These are the activations of a small neural network, seen along a few directions. Each row is one input.
In each table, some parts of the input vary, and every possible input appears once, in random order.
Descriptions start from the smaller parts, as in this example, which fits no table here: values(3) and (point or line(11) or (line(4) and ring(5))).
Shared parts are said once, and a part with two or three values counts as separate values.

Other details of the inputs shift rows strongly along two fixed directions, in all tables alike. That doesn't count.

Rows:
x1: [-40  16 -17 -28 -22  -4  29  30 -51  22 -49  -4   6  -3]
x2: [-12 -12 -39  -2  -8  -8   8   8  -7  20 -40   7  12   4]
x3: [-15 -19 -34  -2  16  32 -32 -65  33 -49 -25  -1 -17 -36]
x4: [-22   1  10 -18  -6  -1  44  23 -31   4  -8 -36 -25 -11]
x5: [-34   1 -14   0 -21 -16  35   0 -48  39 -51  -9 -16 -25]
x6: [  9   1  20  12  11 -21 -13   8  25  12  29  27  49  48]
x7: [ 65 -23 -14  40   9  -5 -58 -23  60  -6  32  54  42  51]
x8: [ 42 -13   7  26  15 -15 -16  12  -9  13  30  28  10  34]
x9: [ 26  -4  21  32  -4 -29  -2  32 -23  23  30   3  11  28]
x10: [-21  12  21  -5  -3  -8  23   6 -38  18 -13 -17 -33 -49]
x11: [ 10  -2  16   5  24 -13  -8   3  18  15  32  30  41  55]
x12: [-11 -10 -47 -11  11  41 -36 -27  47 -51 -21  -4  -9 -35]
x13: [ -1 -19 -44  11  25  30 -50 -32  69 -33   5   8  18   0]
x14: [ 18  -2  35  16  11 -32  26 -11 -11  46  23  17   5  19]
x15: [-26 -16 -32   9   3  24 -37 -61  42 -49 -23 -17  -6 -35]
x16: [ 47 -30 -22  40  23  -2 -49 -28  60  -2  47  41  34  69]
x17: [-16  25  26 -33 -20   1  26  29 -38  -7 -23 -14  -5 -19]
x18: [ 34   6  51  34  14 -51  20   8  -2  82  47  38  24  33]
x19: [-11  12  14 -18 -24  -7  43  23 -25   1 -15 -31 -18 -21]
x20: [  1  15   7 -10 -39  -4  29  24 -38  -4  -8 -32 -33 -11]
x21: [ 12   8  33  -2  23 -20   7  28 -27  22  20  28  28  29]
x22: [ 27 -18  14  31  14 -28  -7   6  36  22  34  25  42  43]
x23: [ 31   9  54  20  19 -48   4  44 -21  45  37  46  54  45]
x24: [  7  -3   8   9  -2  -6  10  25 -40   8  14 -17 -18  11]
x25: [ 50 -14  22  27  28 -31   5   5  27  43  46  44  43  62]
x26: [-27  35  16 -37 -17   6  31  27 -29   7  -9 -19 -14 -13]
x27: [-27 -15 -32   4  -6  23 -27 -64  52 -47 -21 -18 -11 -28]
x28: [ 26  -4   6  19  -9 -13 -10  20 -17  -2  11   6  -1   7]
x29: [-15  -1 -32  -6 -38  -5  24  30 -58  24 -40 -14 -21  -5]
x30: [ 14  -3  27  14  -2 -20   7 -15  -2  19  -2  12   4 -11]
x31: [-11  -8 -56  -4 -13  43 -40 -30  46 -50  -6 -19 -25  -9]
x32: [-18 -21 -47  -9  17  41 -28 -37  40 -57 -18 -19  -6 -17]
x33: [ 54 -29 -11  25  39   0 -39 -29  67   2  28  57  48  48]
x34: [ -3  17  30  -1   9 -19   9  32  -4  36  30  16  27  34]
x35: [ -1  -4  10  -5   3   3  12 -27 -10   2 -15  -2 -19 -23]
x36: [ 12  -9  18  33  19 -25  -9 -18  30  42  35  26  20  23]
x37: [-14  18   8 -23 -16   2  40  26 -21  13  -8 -27 -26 -24]
x38: [-38  27  16 -26  -3   6  18  35 -38   4  -7 -25  -9 -19]
x39: [ 18   2  39  23  -3 -40  22  -6  -5  43  19  14  13  12]
x40: [-16  21  22 -40  -7   9  30  23 -45  -4 -20 -12 -13 -12]
x41: [ -1 -13 -39 -14  -5  36 -27 -35  50 -59 -32  -6  -2 -27]
x42: [ -2  20   1 -14 -32   4  26  28 -34   9  -1 -28 -41 -14]
x43: [-11   7   7  -3 -35  -6  25  29 -38  -5  -4 -39 -32  -9]
x44: [ 17 -13 -50  11   5  34 -60 -28  48 -44   2  14  -5  -5]
x45: [-11  22  21 -16   6  -4   7  34 -27  12   3   8   7  -6]
x46: [-11   5  16 -10 -10  -8  29  32 -37  -6 -19 -24 -17 -34]
x47: [ 58 -23  29  41  46 -40 -11  16  17  46  51  60  54  59]
x48: [  8  -4 -51 -11 -13  48 -44 -30  40 -51 -18  -4 -25 -21]
x49: [ -6  14  12 -23 -11   4  33  31 -27  12 -17 -19 -26 -33]
x50: [-13  15  23 -12 -12  -4  29   2 -32  23 -17 -15 -34 -45]
x51: [-29   2  21  -7  -6  -9  40  -7 -35  15  -9 -32 -34 -23]
x52: [  9   7   8 -17 -21   7  26  24 -50  -2 -12 -22 -40 -13]
x53: [-23  25  18 -39 -12   6  38  19 -38  -2 -12 -20 -13  -3]
x54: [  1  11   3 -16 -26   4  34  19 -44   0  -4 -30 -41  -4]
x55: [-23 -11 -49 -12   2  41 -26 -31  59 -45 -13 -18 -10 -19]
x56: [-25   8   2 -20  12  12   0   6 -16 -17  -4 -12   5   3]
x57: [ 42 -17  38  51  28 -49 -17 -10  16  44  38  53  45  30]
x58: [-17  10 -37 -34   1  50 -40 -31  46 -53 -26   6   3 -20]
x59: [-35  21  22 -21 -11  -3  20  32 -42  -9 -13 -29  -1 -15]
x60: [ -3 -10  19  19  20 -16   6 -17 -12  21  12   0   0   0]
x61: [-29 -10 -38   4  11  33 -39 -58  45 -37 -16 -14 -14 -38]
x62: [-21   8 -35 -28 -11  38 -29 -39  49 -64 -24  -6  10  -8]
x63: [  6 -14 -51  15   6  35 -60 -29  50 -41   8   1  -2   3]
x64: [ -8  -7   0   6   3  -3   1   9   2 -11  -3 -17   6  -9]
Each input here is: values(4) and (point or (values(3) and ring(5))).
- Changing only the values(4) part turns x27 into x6. The same change can be made to x36. Which row results? => x34
- Changing only the values(4) part turns x28 into x23. The same change can be made to x7. Which row results? => x17
- Change only the values(4) part in x64. List by row number the other rows that result. => x9, x15, x59
- Change only the values(4) part in x14. List by row number the other rows that result. => x25, x53, x54
- Change only the ring(5) part in x10. List by row number the other rows that result. => x18, x36, x50, x61

Rows:
x65: [  6  -3   6   9  18   6 -25 -22  24  -3  15  17   7  -3]
x66: [-47   0 -30 -23 -17  29   7  -9  -8 -46 -38 -49 -35 -53]
x67: [ 22 -13 -15   6   7  11 -23   4  15 -19   8   9  12  23]
x68: [ -6   8  26  13  -1 -28  19  34 -33  34  11  -9   1   0]
x69: [ 11  -4  11   7   7  -1 -16 -31  28 -11  14  10   9   5]
x70: [ 20  -9 -17   7   5   7 -25   8  17 -20  10  13  15  15]
x71: [  9   5  16   6  -5 -24  32  19 -36  49   2   4  -9   1]
x72: [ 12  -3   3   5  19   6 -14 -25  30  -2  17  12   5   1]
x73: [-22  -6  -7  -5  -3   8  10  -1 -11 -12 -14 -29 -15 -15]
x74: [  8  -5  21  10  -2 -27  30  21 -42  40  -7   2  -2   2]
x75: [  3   4  19  11  -6 -24  21  22 -42  48  -1   8  -7  -3]
x76: [-71  27 -15 -67 -10  48  14 -16  -6 -60 -58 -40 -23 -60]
x77: [  9   4  24   8 -17 -31  30  13 -38  40  -2   2  -5   5]
x78: [ 11 -18 -18  17   8  -5 -17 -17  18   2  -8  21  16   0]
x79: [ -3  -9 -13  17  10   3 -25 -13  23   2  13   9   9   9]
x80: [ 12  12  21   1  -9 -12  13  48 -43  26  17   0  -8  12]
x81: [-32  22 -16 -48 -11  28   4  22 -11 -33 -29 -12   5  -5]
x82: [ 20  15  25  -1 -20 -15  26  45 -32  21  16  -4  -6  16]
x83: [ 18  -9 -17   7   5   9 -22  -2  11 -21  13  11   7  29]
x84: [  3  13  45   6   7 -26  19  26 -33  28  13  -1  -1 -12]
x85: [  9  15  48   1  -4 -23  33  18 -23  29  16  -3  -6  -5]
x86: [  9  -9   6  10  20  -1 -17 -18  26 -12  11  14  15  -6]
x87: [ 16 -13 -18  10   1  -1  -9 -22  29   9  -4  19   4   8]
x88: [  4  -2  20  10  -3 -29  31  16 -46  38  -2   3  -7   8]
x89: [ 19  -2 -16   9   3   7 -33   9  16 -17   9  13  13  14]
x90: [ 25  -5 -16   0  -2  11 -17   3  28 -13  14  11   4  22]
x91: [  3  -8 -16  12  11   4 -14 -16  29   3  15   4   7  13]
x92: [ -1 -14 -12  16  13  -1 -15 -20  20  -7  12   4   9  20]
x93: [-41  24  20 -30  -3  -9  36  34 -34  19 -14 -13  13   0]
x94: [-37   2 -10 -31  -6  35   9 -22 -10 -51 -38 -45 -40 -57]
x95: [-30  21  14 -30  -7 -11  37  27 -41  27 -31   1  11  -6]
x96: [-42   8 -26 -25 -30  32  12 -15   1 -42 -35 -51 -42 -47]
x97: [  4   7 -16 -15 -10  19   1  14  -9 -14   0 -14 -19  -3]
x98: [ 23  -4 -12   5  -8   7 -23  -4  19 -19  13   9   9  26]
x99: [ 16  -9 -15  14  -5  -1 -11 -24  27   6  -5  19   9   7]
x100: [ 11 -11 -17  19   6  -5 -25 -17  17   5  -9  21  14  -1]
x101: [  3  -9  -8  14  -1  -3 -16 -22  28  -5  12   2  11  17]
x102: [  5 -10 -12  10   6   1 -10 -15  36   1  13   4   6  14]
x103: [ 14  -5   7   3  14   3 -10 -23  37  -5  15  12   4   2]
x104: [  7  -9   6   9  21   1 -15 -29  20 -13  14  12   8   8]
- Changing only one part turns x84 into x100. The same change can be made to x86. Which row results? => x78
- Changing only one part turns x75 into x79. The same change can be made to x95. Which row results? => x93
- Describe the family of inputs behind these rows. => values(4) and (point or ring(9))
- List by row number the other rows that have the values(4) part in common with x67. => x70, x80, x81, x82, x83, x89, x90, x97, x98
- Change only the values(4) part in x98. List by row number the other rows that result. => x69, x77, x101
- Change only the values(4) part in x91. List by row number the other rows that result. => x71, x72, x97

Rows:
x105: [-11 -15 -31  19   3  18 -32 -61  51 -26  -8 -12 -12 -27]
x106: [ -6 -15 -50   0   9  20 -38 -14  33 -16 -15  21  30  19]
x107: [ 38 -29   5  52  26 -28 -31  -9  38  14  48  31  37  48]
x108: [  7  20  -5 -30 -25  20  18  56 -53 -19 -18 -26 -39 -24]
x109: [ 56 -23  -5  43   6 -21 -18 -22  43  30  45  42  22  55]
x110: [-24  13  32  -7   3 -35  45  44 -45  52  -4   4  31  25]
x111: [-30  22  60 -19  17 -24  48  37 -48  37  10 -15   0 -10]
x112: [  9  15  49   2  -1 -36  26  39 -56  42   1  16  14  -7]
x113: [ 27 -12  62  46  27 -53  19  10 -28  58  47  14   3   8]
x114: [ 16   8  30   5   9 -28  14  70 -31  46  37  17  31  49]
x115: [-12  29  65 -23  -1 -20  46  36 -47  32  14 -11  -9  -8]
x116: [ -3 -22 -36  18  -2  20 -28 -49  55 -34   0 -19  -7  -2]
x117: [-47  18   6 -29 -23  -2  44  -6 -45  10 -57 -32 -40 -67]
x118: [ 42   0  14  17  -4 -18  -6  52 -44  24  11  25   8  24]
x119: [ 59  -1  -3  14  16  -3 -30  16  30   0  42  47  39  62]
x120: [ 28  11  51  -1  21 -22  18  18 -18  29  25  21  12   4]
x121: [ 44 -10  26  45  -7 -40  16  39 -32  62  42   0  -8  32]
x122: [-26   8  -5 -11 -32   7  33  29 -64 -21 -15 -62 -66 -37]
x123: [  6 -19 -48  15 -12  28 -31 -44  44 -39   5 -23 -22   2]
x124: [ 25 -29 -43  34   5  16 -50 -14  28 -32  13   3 -11   5]
x125: [-25  -5 -50 -30 -14  52 -34 -32  24 -83 -49 -21 -12 -34]
x126: [-31  14  18 -33 -12  15  26  -2 -54 -24 -43 -35 -43 -67]
x127: [-20 -10 -40  -3 -10  31 -18 -68  46 -37 -34 -12 -29 -51]
x128: [ 23 -19 -10  23  17 -17 -21 -31  48  18   6  42  41  36]
x129: [-25 -14 -53 -14 -22  44 -12 -59  46 -60 -39 -32 -37 -41]
x130: [ 41 -17  -9  28  12 -23 -19 -19  34  31  23  48  37  53]
x131: [-75  19   6 -45  -6  16  46  -8 -52  -8 -59 -46 -36 -68]
x132: [ -5  18  52   5  26 -41  21  42 -16  57  32  27  48  33]
x133: [-28  19  38  -2  11 -39  40  32 -46  63  -9  15  29   3]
x134: [ -7   8 -15 -14   9  23 -39 -28  57 -32   3  20  29   8]
x135: [ -5 -15 -10   6  19   5 -15 -66  38  -4 -21  18  -1 -25]
x136: [-31  23 -14 -46 -42  31  28  32 -73 -44 -50 -54 -58 -48]
x137: [ 17   0 -38  -9  -4  36 -49   0  44 -42   8  16  12  28]
x138: [  8  -2 -33 -20   4  36 -33 -17  49 -58  -8   6  16   5]
x139: [-22  14  10 -16  -9 -18  38  39 -49  33  -7  -7  11  19]
x140: [-19   2  24  -6 -13  -2  44 -25 -29  13 -20 -32 -56 -59]
x141: [-30  33  16 -47 -21  13  38  30 -50 -17 -34 -36 -34 -58]
x142: [ 10   1   7   1 -20 -21  29  31 -46  40 -14  -3 -18  -5]
x143: [-34  -1 -34 -24  13  36 -28 -17  53 -53 -10  -7  27  12]
x144: [ -4  35  35 -30 -28 -10  43  67 -58  17  15 -20 -14  23]
x145: [ 30   1  14   9  17 -10 -27   9  50   7  44  43  61  71]
x146: [ 22 -24  -2  47  28 -18 -41 -32  44   6  31  31  27  12]
x147: [ -5 -19 -69  -7 -29  51 -26 -45  33 -58 -36 -28 -52 -43]
x148: [ 20  -3  -2   9  25  -7 -26  14  39   8  45  37  57  73]
x149: [ -2 -24 -17  24  15  18 -29 -75  54 -24   3 -12 -19 -27]
- Describe the family of inputs behind these rows. => line(5) and ring(9)
- Changing only the line(5) part turns x127 into x109. The same change can be made to x105. Which row results? => x123
- Changing only the line(5) part turns x137 into x145. The same change can be made to x124. Which row results? => x107
- Start at x126 and move only the line(5) part, one step at a time. The first step leads to x112. Which rows follow, in order? => x125, x136, x118
- Start at x114 and move only the line(5) part, one step at a time. The first step leads to x148. Which rows follow, in order? => x143, x132, x111
